These are the activations of a small neural network, seen along a few directions. Each row is one input.
Each table varies a few parts of the input and shows all the possible inputs, shuffled.
A made-up example of a description, with smaller parts first: values(2) and (point or ring(9) or (line(4) and ring(8))).
Shared parts are said once, and a part with two or three values counts as separate values.

Other details of the inputs shift rows strongly along two fixed directions, in all tables alike. That doesn't count.

Rows:
R1: [  7 -16   3 -35  17  22  23  43  22  20  -6]
R2: [ -5  19  18  30 -19 -15  -2 -21   4 -37 -19]
R3: [ -3   9 -19   6   1  12  -7   7 -17  33  16]
R4: [ -5   0 -11   3  -6   4  17 -16 -14 -11   5]
R5: [  8   2  13  29 -16  -4  -6 -22  -7 -47 -22]
R6: [  5   0  -8  14   0  -2 -16   8 -19   7   6]
R7: [-12   8  -8  -4 -19  -2   6  -6   0  23  31]
R8: [  0  14  20  32  -5 -31 -33 -11  -3 -15 -11]
R9: [ 11  -2  -5   4 -15  10  -8  12 -19  27  23]
R10: [-11   8 -20  -5  -6  15  27 -16 -14  16  13]
R11: [ 14 -32  39 -38  33   1   0  37  46 -20 -48]
R12: [ -2  -4 -23  -4  -4   5   8  -5 -14  18  27]
R13: [ -5  13 -13  14  -7  14  15 -14  -9  -7  -8]
R14: [  2 -31   0 -50  10  12  13  24  27  22   6]
R15: [ -2  13  14  24  -1 -34 -36 -18  -1 -17  -2]
R16: [  2   6 -11  13 -14  12  17  -6 -12 -14  -2]
R17: [  0  10  -3  25  21 -24 -36 -24 -12 -21 -12]
R18: [ -1 -16  15 -10   2  -2   6 -11  10 -30 -19]
R19: [-15 -19  34 -49  21  -9  16  18  54 -18 -41]
R20: [ 12  -7   6   4   5 -14 -28  -4  -6  -8   4]
R21: [  2   9  27  12   1 -16  -4   6  19 -15 -18]
R22: [ -8   3 -25  -4   2   6   8 -12 -12  25  21]
R23: [ -1  14 -15  11  -2  22  12   5 -11  22  14]
R24: [  6  -2 -29 -23  -1  15   8  22 -12  47  41]
Description of these inputs: line(4) and ring(6).
- The inputs of R6 and R9 match in every part but the line(4) part. If R1 is changed in the same way as R6 into R9, which row does it become? => R11
- A walk changes only the line(4) part. It starts at R15 and steps to R20. List the rest of the walk in order. => R24, R17
- Which other rows does R21 become when the ring(6) part takes its other values? List them by row number. => R2, R7, R8, R15, R19

Rows:
R25: [ -3  18 -10  30 -13   4   4 -14 -26 -14   1]
R26: [  0  -4  -7  -1 -12  12  12   0 -13  -5   4]
R27: [ -8  -8   2 -13  27  -6 -11  10  13   6  -9]
R28: [ -9  12  -9  16 -13  -6  -1 -36 -20  -9   8]
R29: [ 15   9 -17  33 -12  -7 -24 -20 -35 -12  14]
R30: [ -7   0 -11  -2  -2  14  19  -3  -3   6  -4]
R31: [  5 -13  16  -7   4   6   3   2  15 -10 -19]
R32: [  0 -13   5 -18   4  12   9  10  11  -4 -19]
R33: [-11   1   2 -16  16  -8   9  -6  14 -11 -18]
R34: [-12  -3   0 -26  13  -1  12  -2  18   2 -16]
R35: [  5  -7  13  15  -3  -3  -5 -13  -2 -29 -11]
R36: [ -2 -13   2  -8  15  -1  15   1   9 -17 -19]
R37: [  1  10  16   5  -2 -11  -5   9  17  -9  -8]
R38: [  5 -17  16 -20  12 -15 -15  20  11   8  -6]
R39: [  5   3 -12 -26 -15  38  39  38   2  51  27]
R40: [  3  -5  13   6   9 -22 -18   8  -1   2  -2]
R41: [  0  -4  16 -14  17 -14 -14  24  13  13 -10]
R42: [ -2   5   2  -2 -12   3   4 -13   1   7  12]
R43: [  4   5  -3  24 -12   3   9 -10 -14  -6  14]
R44: [ -4  -7   8  -9  -5 -12  -5  -1  13 -18  -8]
R45: [ -3  -5   6 -10  11   9   8   9  11 -12 -29]
R46: [  2  -8  19  -2   7 -18 -25   6   3   5 -10]
R47: [ -7  10  -2  21   3 -23  -4 -34 -11 -31  -6]
R48: [  6  -1   6  -3 -13  17   8  11  -1  10   4]
R49: [ -5  -4  11  -6  -6 -10  -7  -3  15 -12 -13]
R50: [ -4   3  13 -11  12  -7   4   1  20  -8 -14]
R51: [ -1   9 -11  -2 -15   7   0  16 -15  51  33]
R52: [  1   0  -1  -2  25  -5 -16   4   2  -8 -12]
R53: [  5  -7 -15 -12   5  10  -4   6 -12  14  19]
R54: [-10  28 -19  37 -39   0  -1 -25 -28   9  30]
R55: [  0  -7   5   0   7  -1   8   3   2 -21 -18]
R56: [ 16  18 -16  51  -8 -13 -23 -26 -37 -18  15]
R57: [ -4  -8 -25 -25   4  19  17  21  -2  54  42]
R58: [ 12   2 -17 -15   9  12   4  23   0  25   7]
R59: [ 10   0  -5   3  13  -2 -17   4   3  -3 -17]
R60: [ -2   1  18 -12  -1  -3   0  17  27   3 -13]
R61: [  7  -3 -10 -25 -13  34  38  37   1  42  30]
R62: [ -1  -6   0 -10  25  -1 -15   6   8  -3 -17]
R63: [  9 -12  17  -7   1   3   1  13  11 -17 -15]
R64: [ -3   4 -23   6 -24  24  22 -13 -24  20  25]
R65: [  3   0  21  -2  -7  -9 -11   3  18  -9 -10]
R66: [  4  -3  18  -4  -6 -12  -9   5  16 -16  -5]
R67: [ 14  -8  -1  -1   9  -1 -20   2   2  -4 -14]
R68: [ -5  -2   2  22   7 -16 -30 -24 -11 -11  -1]
R69: [ -8  27  -7  40 -24 -15 -11 -25 -19 -16  11]
R70: [  0  -5  -1 -25  -5   8  17   3   9  15  18]
R71: [  5   1 -11  11   1   2 -17 -12 -17   4  10]
R72: [ -5  -8   6 -17   4  -8   7  14  22  -4  -7]
R73: [  2   0  12   6   8   1   6   3  10 -14 -18]
R74: [ -1  -1  11  -4   8 -13   4  -7  12 -14  -5]
R75: [ -3 -20  -1 -23  19  -6 -10   8  11   6  -1]
R76: [  3  -4  17 -12   2  -7   3  19  25  -3  -5]
R77: [ -6   5  11  -3   5  -7   0 -10  14  -7 -13]
R78: [ -7  15 -26  17 -26   2  11 -33 -32   4  35]
R79: [ -3 -18   2 -20  11   6  13   2   8 -14 -16]
R80: [  1  25   1  55 -26   1 -11 -24 -33 -16   6]
R81: [  0   8  11  34  -4  -4  -8 -20  -4 -27 -20]
R82: [ -8   8 -27   2 -10  15   2  -1 -16  48  40]
R83: [  4  -1 -32 -20  -2  25  18  22 -13  48  44]
R84: [ -7  -1   0   1  12   1  11  -3   3 -17 -21]
- What is each input in this table made of? => ring(5) and (line(4) or ring(8))
- The inputs of R35 and R31 match in every part but the ring(5) part. If R53 is changed in the same way as R35 into R31, which row does it become? => R71
- The inputs of R83 and R52 match in every part but the ring(5) part. If R47 is changed in the same way as R83 into R52, which row does it become? => R33
- A walk changes only the line(4) part. It starts at R46 and steps to R68. List the rest of the walk in order. => R71, R67

Rows:
R85: [ 1 -1 -3 -1  4 15  8 -5  6 -2 -8]
R86: [  6  -2   5  20   2  -2   3 -14  -7 -24  -5]
R87: [  1   1   3  14   9   2  10 -10  -1 -21 -16]
R88: [ -1   9   2  25 -16   8   8  -5 -19  -8  -4]
R89: [ -5   1  17 -10   6  -2  20  15  23  -4 -14]
R90: [ -3 -14 -18 -36  -2  24  36  14   0  35  25]
R91: [  6  14 -25  15 -13  16  13  -7 -19   7  18]
R92: [-10  -9  17 -12   2 -17 -12 -10  20 -12 -12]
R93: [ -2  -2   4  11  23 -18 -27  -2   5 -11 -23]
R94: [  6   8 -13  17 -13   0 -14   4 -17  22  33]
R95: [ -8  11 -23  15 -12  11  18 -23 -29   7  20]
R96: [  5   8   2  21 -10  -2  -8  -3 -11 -21 -17]
R97: [ -9   0  12   9  -3 -22  -3 -17   0 -20  -2]
R98: [  4 -22 -10 -45  12  11   5  40  19  50  18]
R99: [  0 -13  13 -27  37  -5 -11  31  35   2 -32]
R100: [  4  -3  15  18 -15   0 -15  -7  -7 -20 -13]
R101: [  3 -19  -6 -39  15   5  10  13  16   3  -7]
R102: [  7  -3   6  16   1   0  -9 -18   0 -23  -8]
R103: [ -2   3  15  -5 -13   0   2   6  16   6   8]
R104: [ 11  14   8  12  10  -6 -20   0  -6   8   0]
R105: [ -2  -3  11   2  -5   9  -2   4   4  -7 -21]
R106: [  6   0   8 -17  -5  -3   7  19  19   3   5]
R107: [ -1   2   5   4  -3 -24 -15 -13   3 -22  -5]
R108: [ -6   4  -9 -21   0  -2  10   8  12  11   1]
R109: [ -4 -23   0 -42  46   7   6  36  25   4 -20]
R110: [ -1   6  20  17  -8 -15   2  -6   4 -21  -1]
R111: [  4   5  -3  18 -29  15  13   2 -25   9  19]
R112: [  2 -25   3 -24  32  -4  -7  23  12  -6  -5]
R113: [  2   1 -14  11  -9  -6 -20  -2 -28  30  30]
R114: [ 12   0 -22  -7 -13  22  20   9  -8  21  28]
R115: [ -8   0  -4   5   7  -1  -7 -28  -5 -18 -16]
R116: [ -2  -1 -29 -28  -1  22  23   7  -4  26  15]
R117: [-15   7   7   7  -1 -14 -11 -22   8 -14 -14]
R118: [ -3  -1 -17  -1 -14  13   5 -20 -17  14  24]
R119: [ -8  13  16  16  -6  -8  -6 -10  13 -15 -12]
R120: [ 16  -3  26   4  17 -21 -34   3   6  -9 -11]
R121: [-14  16 -13  10 -18   1  19 -14 -16  14  22]
R122: [ -4  10 -19  14  -3   0 -13  -3 -28  32  21]
R123: [ 1 11  5 -2 -2 -4  6 10 14 -5 -5]
R124: [ 10   1   7  18 -13  -5 -13  -1 -11 -24 -12]
- The inputs of R122 and R113 match in every part but one. If R115 is changed in the same way as R122 into R113, which row does it become? => R118
- What is each input in this table made of? => values(2) and (point or line(4) or (values(3) and ring(5)))
- Which other rows does R88 become when the ring(5) part takes its other values? List them by row number. => R87, R89, R95, R121
- Which other rows does R122 become when the line(4) part takes its other values? List them by row number. => R93, R99, R104
- Which other rows does R105 become when the values(2) part takes its other values? List them by row number. => R100
